Each row below holds a small network's activations on one input, seen along a few directions.
In each table, some parts of the input vary, and every possible input appears once, in random order.
Descriptions start from the smaller parts, as in this example, which fits no table here: one of 4 places along a line, together with either a single point or one of 9 places around a ring or (one of 3 separate values, together with one of 5 places around a ring).
Shared parts are said once, and a part with two or three values counts as separate values.
In the rows, zero is written as 128.

A family of inputs:
x1: [113 215 101 127 120 110 122 187 205 171  79 152 117 115  58  92 140]
x2: [116 220 104 133 116 115 114 196 205 166  80 147 115 114  60  96 126]
x3: [135 220  85 126 114 115 130 203 207 183  95 138 105 124  64 107 133]
x4: [132  30 162 115 139 141 126  68  85  69 167 110 165 118 185 136 121]
x5: [183 111  48 168 140 159 137 169 120 188 123 103  51 132 168 132 117]
x6: [134  81 189 127 114 129 125  31  50  69 174 121 158 163 164 154 128]
x7: [130 111  51 202 166 151 111 173 132 181  88 150  79 158 141 113 110]
x8: [131 223  99 138 122 122 124 209 208 179  83 135 113 122  72 116 119]
x9: [126 217  93 114 117 107 130 187 201 186  92 143 101 112  59  92 145]
x10: [104  85 199 105 113 126 143  50  47  78 183 128 162 151 170 167 134]
x11: [113  35 168  93 139 134 134  76  77  66 161 115 170  97 187 147 126]
x12: [137  55 173 126 129 134 127  51  67  64 162 113 163 143 178 154 121]
x13: [110  61 191  90 136 121 141  63  58  64 177 108 164 114 158 158 144]
What is each input in this table made of?
Answer: either one of 2 separate values or one of 5 places around a ring or one of 6 places around a ring

A family of inputs:
x14: [127 163 110 128 121 128 127 174 168 156 114 135 114 118 116 110 121]
x15: [127 168 106 141 114 130 139 156 136 153 112 143 124 123 118 146 133]
x16: [ 65  53 166 108 159 108 136  64  57 104 170 161 159 141 138 122 153]
x17: [127 154 106 128 126 129 130 159 145 151  98 139 131 109 107 128 122]
x18: [141 174 119 152 122 135 131 127 117 159 131 121  91 166 112 127 132]
x19: [145 159 110 156 126 125 122 123 107 152 129 144 108 159 106 135 140]
x20: [ 98  36 151 163 152 148 102  59  63  93 147 152 141 171 199 129 101]
x21: [124 146 113 127 132 119 116 160 182 149 106 125 111 124  97  94 126]
x22: [138 167 118 151 126 119 128 145 135 157 119 131  95 155 110 124 132]
x23: [132 138 102 124 138 115 115 147 167 138  93 130 128 115  90 103 127]
x24: [123 140 245  95  80 110 115  43 124  29 162 118 208 139 126 147 126]
x25: [119 147 108 114 132 127 122 170 197 147 103 128 132 100 109  94 123]
x26: [122 173 113 130 116 132 142 175 147 162 131 131 107 129 126 132 120]
x27: [103  85 172  58 130 119 162 112  62  86 174 105 151  71 151 171 152]
x28: [133 167 116 140 126 121 138 142 125 151 109 137 114 142  96 140 134]
x29: [196  64 132  91 114 152 160  59  83 113 176  73 109 118 208 150 147]
x30: [123 137 100 117 140 127 110 157 189 131  89 140 146  95 108 100 131]
x31: [160  35 116 180 151 161 108 130  98  73 140  92 136 129 186 152  86]
What is each input in this table made of?
Answer: either a single point or one of 5 places around a ring or (one of 2 separate values, together with one of 6 places along a line)
Change only the choice among 2 separate values in x14. List by row number the other rows that result.
Answer: x17
Which other rows belong to the same alternative as x16? List them by row number.
Answer: x20, x27, x29, x31

A family of inputs:
x32: [ 95 190 109 101 118 115 137 168 170 161  92 168 161 118  80  96 146]
x33: [152 150  74 185 102 143 118 127  72 200 111 160  41 160 161 147 111]
x34: [111 220 134 130 130 110 127 170 178 145  86 134 126  98  85 118 147]
x35: [188 114  43 170 146 167 142 211 129 132 104  98 115 109 159 161 110]
x36: [103  79 181 144 125 136 113  81  81  77 143 107 171 155 167 136 108]
x37: [ 96 183 114 117 118  98 134 166 184 159  84 163 144 111  79 128 148]
x38: [189 121  73 170 133 161 122 130 191 188 110 125  70 155 166  89 132]
x39: [108  74 169  80 123 154 126  88 104  73 148 117 160 120 177 142 123]
x40: [ 91  87 178 156 117 117 113  77  88  88 160 111 168 140 177 151 122]
x41: [144  86 149  70 132 116 138  69  92 100 182 130 151  84 137 150 143]
x42: [148  83 163  70 130 108 140  76  91  93 161 108 141 109 144 142 161]
x43: [120  93  78 158 164 150 152 194 118 210 150 122  58 126 143 133 134]
x44: [126  64  63 177 195 127  93 165 130 139  91 126  86 117 147  79 107]
x45: [133 199 132 118  81  96 127 163 206 132 117 123 116 123  59 110 119]
x46: [111  80 175  85 126 123 137  95  95 101 176 122 156 100 178 139 114]
x47: [118 200 117  84 113 112 130 167 188 143 115 139 148 145  58 103 131]
x48: [128  89 155 132 136 168 120  46  72  76 150 139 156 177 123 153 120]
x49: [140 221 156 131 108 119 126 172 179 142  98 117 113 107  57 116 134]
x50: [130  97 169 154 135 112 136  67  64  73 155 125 149 179 137 139 122]
What is each input in this table made of?
Answer: either one of 5 separate values or one of 6 places around a ring or (one of 2 separate values, together with one of 4 places along a line)
What sort of input is x41?
Answer: one of 2 separate values, together with one of 4 places along a line

A family of inputs:
x51: [136 179 110 168 120 135 111 169 168 147  97 132 110 150 109 121 102]
x52: [106 182 150  85 111 101 149 118 122 148 134 141 127 119  84 127 163]
x53: [129  98  74 144 155 132 130 145 112 163 116 143  90 127 140 115 141]
x54: [134 106 166 104 123 119 105  93 163  75 128 119 173 115 124 107 121]
x55: [145 186 148  85  99 108 149 126 158 135 130 113 136 108  97 131 151]
x56: [171 107  73 144 142 145 125 148 148 146 110 106 101 116 147 118 128]
x57: [ 85 102 163 108 142 106 117  84 118  97 132 157 168 137 110 108 140]
x58: [104 172 110 177 134 129 113 161 142 164 105 162 114 164 100 117 109]
x59: [135 103  69 161 152 143 132 168 111 154 112 139 108 125 142 140 121]
x60: [152 108 152 167 112 145 132  51  34 118 174 122 111 195 171 165 129]
x61: [157  98 154 158 110 143 138  38  45 123 162 130 112 196 173 159 130]
x62: [134 197 150  92  96 112 150 150 142 124 131 118 141 106  96 152 142]
x63: [109  76 130 111 145 139 136 148 116 118 146 115 131  94 164 140 122]
x64: [149 171 111 155 120 130 109 141 187 156 102 125 104 155 104  97 121]
x65: [115 116 170 118 116 124 108 113 145  60 126 126 184 111 122 127 109]
x66: [ 83 109 168 124 137 112 114 107 117  79 130 150 186 125 116 129 119]
x67: [162 111  71 155 139 150 129 170 131 140 106 113 108 115 147 140 114]
x68: [106 196 148  94 103 109 150 141 125 138 136 137 143 115  85 147 151]
x69: [110  72 126  98 149 129 137 126 116 132 150 122 115 103 161 117 138]
x70: [148  81 130 101 137 143 134 130 145 115 142  91 125  89 163 119 124]
x71: [105 160 109 159 138 116 113 135 141 178 108 165 101 168  98  97 128]
x72: [139  86 135 109 135 145 134 151 129 106 138  92 129  83 164 142 114]
What is each input in this table made of?
Answer: either one of 2 separate values or (one of 4 places along a line, together with one of 5 places around a ring)
Change only the place on the line of 4 in x54. List by row number the other rows that result.
Answer: x57, x65, x66
Change only the place on the ring of 5 in x55. List by row number the other rows that result.
Answer: x54, x56, x64, x70
